Each row below holds a small network's activations on one input, seen along a few directions.
Each table varies a few parts of the input and shows all the possible inputs, shuffled.
Descriptions start from the smaller parts, as in this example, which fits no table here: values(2) and (point or line(11) or (line(6) and ring(8))).
Shared parts are said once, and a part with two or three values counts as separate values.
(in the rows, 128 means zero)

Other details of the inputs shift rows strongly along two fixed directions, in all tables alike. That doesn't count.

Table:
row 1: [120 139  93 128 105 125 206 146 160 164  81 116  94 134 158  42 174]
row 2: [144  71 190  74  24 181 104 186 136 199 177 171 101  75 176  82 134]
row 3: [119 127  91 178 230  59 160  44  97  79 107  93 152 151 105 132 123]
row 4: [119 144 124 139 106 103 223 187 145 192  27 118 115  99 101  69 175]
row 5: [159 192  26 216 222  37 141  57 150 104 142 117 145 155 141 149 148]
row 6: [115  99 172 119 128 165  36 114 113  81 177 126 173 165 108 192  68]
row 7: [135 166  91 100 110 114 171 148 148 200  66 142  98  80 162  74 217]
row 8: [132 186 102 109 101 108 176 172 149 192  46 130  98  87 132 106 239]
row 9: [143  93 193 144 156 147  40 110 104 110 224 119 171 150 103 157  85]
row 10: [146  58 196  70  30 158 140 179 131 165 165 169  82  59 172  79 117]
row 11: [125 181 102 183 212  76 121  95 104 110  99  83 167 164  72 172 173]
row 12: [136  71 195 140 153 127  65  96  91  87 216 115 167 153 117 144  60]
row 13: [139  74 234 110  39 163 162 221 144 182 132 161 104  88  97  90  91]
row 14: [132  90 205  70  28 206 159 209 133 151 134 173  83 100 119 128  73]
row 15: [101 180  68 155 221  58 105  73  83  81 101  97 159 142 131 170 201]
row 16: [117  95 142 106 142 179  41  94  92  82 221 133 150 155 126 169  68]
row 17: [119  78 157 116 131 166  38  85 114  92 195 128 165 152 136 160  57]
row 18: [101 156  67 154 205  73 162  72 111  62  27  99 149 159 106 168 118]
row 19: [106 174  77  96  98 153 198 175 150 182  42 131  94 107 110 102 179]
row 20: [104 139  60 148 209  89 129  36 113  67  74  94 159 158 137 142 117]
row 21: [139  66 194 106  42 184 150 177 155 152 182 150  81 126 157  71  93]
row 22: [114 145  69 106 123 135 231 122 142 148  46 132  77  94 138  83 144]
row 23: [113 158  99 105 111  77 233 175 135 161  14 142  81  60 143  70 216]
row 24: [119 174  67  92 106 157 188 150 156 190  59 132  89  99 124  83 174]
row 25: [128  82 208  73   7 199 134 219 164 171 100 158 107  98 129 103  80]
row 26: [136  75 174 109 133 124  47  92  74  72 219 132 152 130 164 154  99]
row 27: [130  96 197 112 121 120  40 127  68  57 209 139 166 136 134 172 110]
row 28: [102 173  76 187 231  63 162  77 103  43  95  86 145 200 120 150 155]
row 29: [ 96 187  59 136 213  91 147  76  86  52  76  95 159 167 106 172 141]
row 30: [118  92 157 141 151 153  47  94 113  85 236 120 155 193 148 141  95]
row 31: [143  64 205 110  47 189 124 194 149 208 170 153 115  93 130  74 102]
row 32: [158 189  29 190 214  17 125  47 117 113 131 138 146  91 161 172 163]
row 33: [112 123  79 115 111 121 224 114 163 157  22 125  87  92 141  80 132]
row 34: [126 189  89  99  97 156 185 176 149 178  51 130  94 117 102 128 184]
row 35: [136 127 183 145 130 155  37 135 117  78 223 111 151 198 105 183 120]
row 36: [120 103 192 144 134 147  62 135 102  57 215 115 157 197 129 163  88]
row 37: [153 198   9 180 228  58 138  51 127  99 116 133 138 121 128 183 121]
row 38: [119 191  70 147 198  99 111  76 123  94  61  90 162 172 100 193 156]
row 39: [123 159  79 104 103 142 182 141 179 198  29 125 102 100 134  81 169]
row 40: [165 167  38 150  99  89 206 136 217 214  35 149  87  50 151  94 141]
row 41: [136  83 225 113  39 184 124 221 148 203 158 151 118 100 100  99 112]
row 42: [178 103 162 194 155  93  61 105 128 126 246 153 162 109 112 182  51]
row 43: [120 103 180 147 135 160  46 136 112  79 227 117 159 197 121 167 107]
row 44: [121  94 151 102 144 165  65  87  86  59 205 126 148 154 132 162  57]
row 45: [143 103 184  98  39 197 113 197 173 185 181 146  96 130 143  73 131]
Each input here is: values(5) and (point or (values(2) and line(4))).
Q: Changing only the values(5) part turns row 19 into row 15. The same change can be made to row 37. Which row results?
A: row 32
Q: Which other rows does row 11 become when the values(2) part takes its other values? List them by row number.
A: row 9
Q: Which other rows does row 21 become when the values(5) part takes its other values? List them by row number.
A: row 3, row 10, row 22, row 33
Q: Which other rows agree with row 30 in the values(5) part? List them by row number.
A: row 1, row 5, row 21, row 28, row 35, row 36, row 43, row 45

Table:
row 46: [157  76 201 118  75 164  68 164 133 150 236 156 129  96 139 145  82]
row 47: [132 146  75 154 181  82 136  84 126 104 137 114 137 114 152 150 138]
row 48: [144  94 155 159 157 128  65  99 121  87 219 121 158 152 128 168  68]
row 49: [120 134 150 107  86 145 145 161 126 151 105 146 106 144 123  84 158]
row 50: [127 129 123 107 100 153 172 161 159 160  89 129 104  97 127 120 122]
row 51: [119 119 142 103  92 146 148 146 122 142  98 144 110 132 127  84 132]
row 52: [109 148  83 138 181 100 149  77 106  92  87 108 138 157 125 131 137]
row 53: [109 164  91 146 179  98 136 100 113 100  78 105 148 154 107 149 153]
row 54: [150 110 143 135 148 131  38  87 110  95 222 138 157 139 142 178  87]
row 55: [114 177  87 146 173 103 134 106 113 107  85 110 142 166 103 145 167]
row 56: [115 122 149 109  95 138 146 152 125 145  93 143 112 134 124  87 145]
row 57: [148 119 133 136 109 119 170 163 164 173 127 116 113  72 146 115 142]
row 58: [120 127 132 105  87 155 158 162 147 157  88 136 109 108 120 107 132]
Q: What do these inputs look like to the network?
A: values(5) or (values(2) and line(4))
Q: Which other rows does row 55 become when the values(2) part takes its other values? List them by row number.
A: row 49

Table:
row 59: [147  75 187 103 116 189  61 123 101  69 213 149 175 160 121 175  76]
row 60: [127 159  89 148 179  94 108  86 120 129 138 109 141 131 133 129 158]
row 61: [127 159 100 154 163  80 106  88 126 127 115 108 128 125 121 164 120]
row 62: [122 152  93 151 171 116 131 100 122 110 112 114 142 152 108 151 117]
row 63: [142  54 215 127 118 163  46 124 106  68 228 139 172 164 127 154  60]
row 64: [146  76 233  83  33 204 101 218 142 151 186 174 137 110 119 131 116]
row 65: [113 124 100 132 185 116 139  86 104  85 108 120 159 160 133 133 158]
row 66: [116 124 117  98  87 156 182 148 150 162  80 140  92 103 140  86 133]
row 67: [131 129 123 131  90  97 170 151 137 187 108 133  69  66 145  84 116]
row 68: [123 122 122 112  88 132 178 154 153 169  81 130  88 104 136  82 113]
row 69: [121 138 140 129  88 142 171 184 159 182  91 130 107 116 113  92 153]
row 70: [125 154  93 133 178 114 129  98 117  91  94 117 149 143 109 157 144]
row 71: [117 141 108 133 176 114 137 108 103  87 111 115 170 164 121 144 173]
row 72: [136 162 103 170 168  74 113  95 123 121 154 106 113 139 135 141 140]
row 73: [126 152  98 117  79 126 147 157 157 182 103 135  77  81 160  97 142]
Q: What do these inputs look like to the network?
A: values(5) or (values(2) and ring(5))
Q: Which other rows does row 65 become when the values(2) part takes its other values? List them by row number.
A: row 66
